A small network was trained on invented records. Each row is its activation on one of them, seen along a few directions.
Each row is followed by the record's values for the fields T, E, C.
[-12 -10   6  25   0  29 -22 -44 -10 -11 -20  -9]	<T:t1 E:e3 C:c2>
[ 28  13 -24  35  -5 -30  13  35  -7  26  -1  18]	<T:t2 E:e1 C:c2>
[-13  -3  18  -3 -10   9  -9  10  14 -13 -18   6]	<T:t3 E:e2 C:c2>
[ -7  11 -14  28  13   2 -16   5  -5   4  -1  -2]	<T:t1 E:e2 C:c2>
[-16  -6  22  -7  -5  36 -22 -41   7 -22  -1  10]	<T:t3 E:e3 C:c2>
[  8   7 -15   1  13 -14  -8 -48 -20  -6   1 -14]	<T:t2 E:e3 C:c1>
[ 11 -12 -17 -13  -2  -9  13  40 -12  45 -21 -15]	<T:t2 E:e1 C:c2>
[ 21  -8 -18 -31  14   7  -3  46 -11  34  -2 -37]	<T:t2 E:e1 C:c2>
[  1  11  -8  44   6   8 -25  41  -6  -1  19  -7]	<T:t1 E:e1 C:c1>
[ 20   5 -21  30  14  -1 -17  39 -15  18   2 -24]	<T:t2 E:e1 C:c2>
[  5  -9   2 -29  -2  11  10  -3  -5  18   6   8]	<T:t1 E:e2 C:c2>
[ -6   7   3  24   3   8 -27 -43 -14 -18   1   1]	<T:t1 E:e3 C:c1>
[ 11  -4   7 -28 -12 -20  21  54  36  -2  -3  11]	<T:t3 E:e1 C:c2>
[-18  -7  18  18  -8  29 -25 -36   6 -21 -21   8]	<T:t3 E:e3 C:c2>
[ 22  -4 -17  -1  21  40 -19  37 -14  28  38 -33]	<T:t2 E:e1 C:c1>
[ 16  -5 -17  16  16  14 -17  -5 -18  16 -18 -30]	<T:t2 E:e2 C:c2>
[-10   1 -17  52  -2 -11  -3 -49 -17  21 -24   7]	<T:t2 E:e3 C:c2>
[ -2 -18 -14  27   0   8  -4 -47 -19  24 -25  -8]	<T:t2 E:e3 C:c2>
[-16  10  19 -33  -3  20  -8 -40  14 -15  22  15]	<T:t3 E:e3 C:c1>
[ -5   9   4  31   7  21 -36 -42 -12 -22  12   3]	<T:t1 E:e3 C:c1>
[  4  13  -8   3   3 -19   0  47   0   1  15  -6]	<T:t1 E:e1 C:c1>
[-24   3  22 -32  -7   6   7 -57  26 -26  17  25]	<T:t3 E:e3 C:c2>
[  3  -5  -6   4   6  24 -16  51   3  12  -9 -21]	<T:t1 E:e1 C:c2>
[ 25  -4 -13 -49  17   6   6  -9 -18  18  22 -30]	<T:t2 E:e2 C:c1>
[  2  -2  -8  34   3  15 -14  52  -2  13 -12 -18]	<T:t1 E:e1 C:c2>
[ 38 -10 -16 -55  10 -11  25  -2  -6  21  22 -21]	<T:t2 E:e2 C:c2>
[  4  -5   2 -30  -5 -20  29  13   3   1 -18 -11]	<T:t1 E:e2 C:c2>
[-10   0   4  17  -1   9 -18 -40 -11  -9 -21  -4]	<T:t1 E:e3 C:c2>
[ 10 -17  -8 -20   6  15  -6 -47 -19  21 -17 -10]	<T:t2 E:e3 C:c2>
[-15   6  16  21  -9  -2 -17 -42   2 -25  -9  16]	<T:t3 E:e3 C:c1>
[ 18  -3 -17 -19   7 -26  31   0 -16  16 -16 -27]	<T:t2 E:e2 C:c2>
[-12  -7  24 -39 -10  -1  19 -44  15 -22   2  11]	<T:t3 E:e3 C:c2>
[  8  -4 -18 -35  -5 -24  30  36  -6  44 -17  -7]	<T:t2 E:e1 C:c2>
[ 25   4 -20  -3  12 -26  18  40 -13  18   0 -23]	<T:t2 E:e1 C:c2>
[-13 -10   4  22 -19  -3   0  52  17  11 -24  18]	<T:t3 E:e1 C:c2>
[-16  17  12  -3 -14 -25  23   4  21 -17  18  24]	<T:t3 E:e2 C:c1>
[ 15   3   8  17   4  35 -30  40  24 -10  49  14]	<T:t3 E:e1 C:c1>
[ 21 -10 -16 -41  15   2   2   1 -15  21 -10 -35]	<T:t2 E:e2 C:c2>
[ -7  -6   5  -5  -1   9 -11 -41  -9  -6 -22  -9]	<T:t1 E:e3 C:c2>
[ 10  -2   5 -27   1  28  -9  36  -2  19  25   4]	<T:t1 E:e1 C:c2>
[ -6  19   5  -8  -1  -5  -9  42  21 -10  46  18]	<T:t3 E:e1 C:c1>
[  4  -6   1 -41  -4 -17  31  17   5   4 -14 -13]	<T:t1 E:e2 C:c2>
[-17  15  -3  45   0   6 -26  42  14 -10  20  17]	<T:t2 E:e1 C:c1>
[ -3 -12 -13 -14  18  13 -13 -54 -18   0 -15 -24]	<T:t2 E:e3 C:c2>
[ -9   9  11   6   3  28 -19  11  11 -10  38  31]	<T:t1 E:e2 C:c1>
[  4   5 -19  32  -1 -29  36 -34 -17  -1 -17  15]	<T:t2 E:e3 C:c2>
[  8   9  -5  -9  -2 -27  25  50   4  -2  16  -7]	<T:t1 E:e1 C:c1>
[ 11  -9   5 -29   7  25 -13  10  -5   5  -1 -18]	<T:t1 E:e2 C:c2>
[-17   8  12  50  -5  19 -26  -1   6 -22  14  15]	<T:t3 E:e2 C:c1>
[ 16  -2 -17 -17  10 -18  16  -4 -17  19 -18 -27]	<T:t2 E:e2 C:c2>
[ 20   9 -20 -13   9 -28  28  40 -11  15  19 -21]	<T:t2 E:e1 C:c1>
[ -9  12  15  29   1  25 -33  -3   6 -25  31  14]	<T:t3 E:e2 C:c1>
[ 11   4  -3  45   1  14 -26 -36  -6 -11   0   8]	<T:t1 E:e3 C:c2>
[  2 -14   7 -10   4  35 -25 -34  -9 -10 -16 -14]	<T:t1 E:e3 C:c2>
[ -9   5   0 -23  -6 -22  25 -38   0  -4 -16   2]	<T:t1 E:e3 C:c2>
[  8 -12 -14 -34  11   3  -2 -43 -17   9 -19 -29]	<T:t2 E:e3 C:c2>
[ 12   9   5   1 -10 -27  22  48  31 -10  18  22]	<T:t3 E:e1 C:c1>
[ 10 -13 -13 -21  15   8  -7 -49 -19   5 -18 -28]	<T:t2 E:e3 C:c2>
[-17   8  11  53  -8  12 -21   6   7 -19   4  15]	<T:t3 E:e2 C:c1>
[ -5  -5   2  23   3  23 -25 -40 -11 -11 -22  -8]	<T:t1 E:e3 C:c2>
[  1   8 -21  50  -3 -23   7  32 -14  37 -19   4]	<T:t2 E:e1 C:c2>
[  7  -9 -19  19  -1 -18   7  -8 -18  33 -25  -8]	<T:t2 E:e2 C:c2>
[ -7  -1   9  11  -7   9 -16  54  16  -6 -14   0]	<T:t3 E:e1 C:c2>
[ -2  19  -7  25   8  10 -29  38   3  -1  34   1]	<T:t1 E:e1 C:c1>
[-26   1  19  14 -10  26 -18 -35  11 -15  -9  15]	<T:t3 E:e3 C:c2>
[-14   7  12  40 -16 -29  12 -41   1 -24 -12  42]	<T:t3 E:e3 C:c1>

Here are new rows. What are their fields?
[  3   1  -5  12   3   3 -11  53  -1   9 -11 -14]	<T:t1 E:e1 C:c2>
[ 19   0   4 -36   9 -12  23   2   0 -11  31  -7]	<T:t1 E:e2 C:c1>
[-10  16   7  24   3  29 -26  37  18 -11  51  13]	<T:t3 E:e1 C:c1>
[-20 -10  15   7 -21 -27  22 -37   9 -13 -24  30]	<T:t3 E:e3 C:c2>
[ 17  -2 -17 -46  12 -16  18  39  -5  31   4 -25]	<T:t2 E:e1 C:c2>
[  9   8 -18  -7   7 -22  16  -8 -16  20  -7 -16]	<T:t2 E:e2 C:c2>
[ -2  16   9   9   3  -3 -14  40  13 -18  39  12]	<T:t3 E:e1 C:c1>
[ 37  -4 -15 -33  18  21 -14  -9 -13  20  32 -19]	<T:t2 E:e2 C:c1>
[ 13  -8 -18 -33  13  -3   7   2 -15  26 -14 -33]	<T:t2 E:e2 C:c2>
[ -3  -7   6   9   8  55 -28 -43  -9  -9  11 -10]	<T:t1 E:e3 C:c2>
[ 13  10  -8  32 -15 -29  38   0   3   6 -19  35]	<T:t1 E:e2 C:c2>
[-20  -4  13  19 -21 -19   9   7  12  -1 -25  29]	<T:t3 E:e2 C:c2>
[  1  -4  -6   4   5  23 -16  51   3  14 -10 -21]	<T:t1 E:e1 C:c2>
[ 11 -13 -19  -9  -4 -18  13  38 -14  44 -24 -15]	<T:t2 E:e1 C:c2>
[ 24   4 -16 -13  14 -24  18   2 -17   2  18 -22]	<T:t2 E:e2 C:c1>
[ -4  -6   6 -44  -4 -17  27 -41  -3  -8 -17  -8]	<T:t1 E:e3 C:c2>
[ 10   0 -18  26  -4 -29  27 -12 -19  24 -25   0]	<T:t2 E:e2 C:c2>
[ -3  13  12 -32   1 -10  11  38  27  -9  45  14]	<T:t3 E:e1 C:c1>
[-10  16 -10  28 -19 -29  42  -2  -2  10 -20  30]	<T:t1 E:e2 C:c2>
[ -8   9  23 -38  -8  -9  18   9  21 -17  21  14]	<T:t3 E:e2 C:c1>
[  7   5 -19 -16  11 -13   4  -6 -14  24 -13 -21]	<T:t2 E:e2 C:c2>
[-20   2  16   2 -13 -24  26 -43   9 -22 -18  15]	<T:t3 E:e3 C:c2>
[  4  -3 -17  33  18   8 -16 -24 -18   5 -13 -22]	<T:t2 E:e2 C:c2>
[-26  -7  22 -22 -13  -3   5 -53  19 -27 -15  21]	<T:t3 E:e3 C:c2>
[-29   2  19   3 -12 -24  25 -55  17 -28 -14  26]	<T:t3 E:e3 C:c2>
[  2 -15  -1   5  -9   5  -1  55  -5  32 -21  -4]	<T:t1 E:e1 C:c2>
[-14 -12   8  19 -14  15  -5  50  13  16 -21  13]	<T:t3 E:e1 C:c2>
[-14   4   7 -16  -6   7  -8  50  24   4  -3   3]	<T:t3 E:e1 C:c2>
[ 21   8 -20   1  14 -23   5  33 -15  13  19 -19]	<T:t2 E:e1 C:c1>
[  8  15  -3 -17   0 -26  35  31   3   4  55  19]	<T:t1 E:e1 C:c1>
[ 32 -10 -16   5  15  30 -20  -3 -13  20   4 -25]	<T:t2 E:e2 C:c2>
[ 16 -14 -10 -42  15  -4   7 -49 -18   3 -16 -28]	<T:t2 E:e3 C:c2>
[-5  2  0 -6  1 16 -9  9  1  8 -4 -4]	<T:t1 E:e2 C:c2>
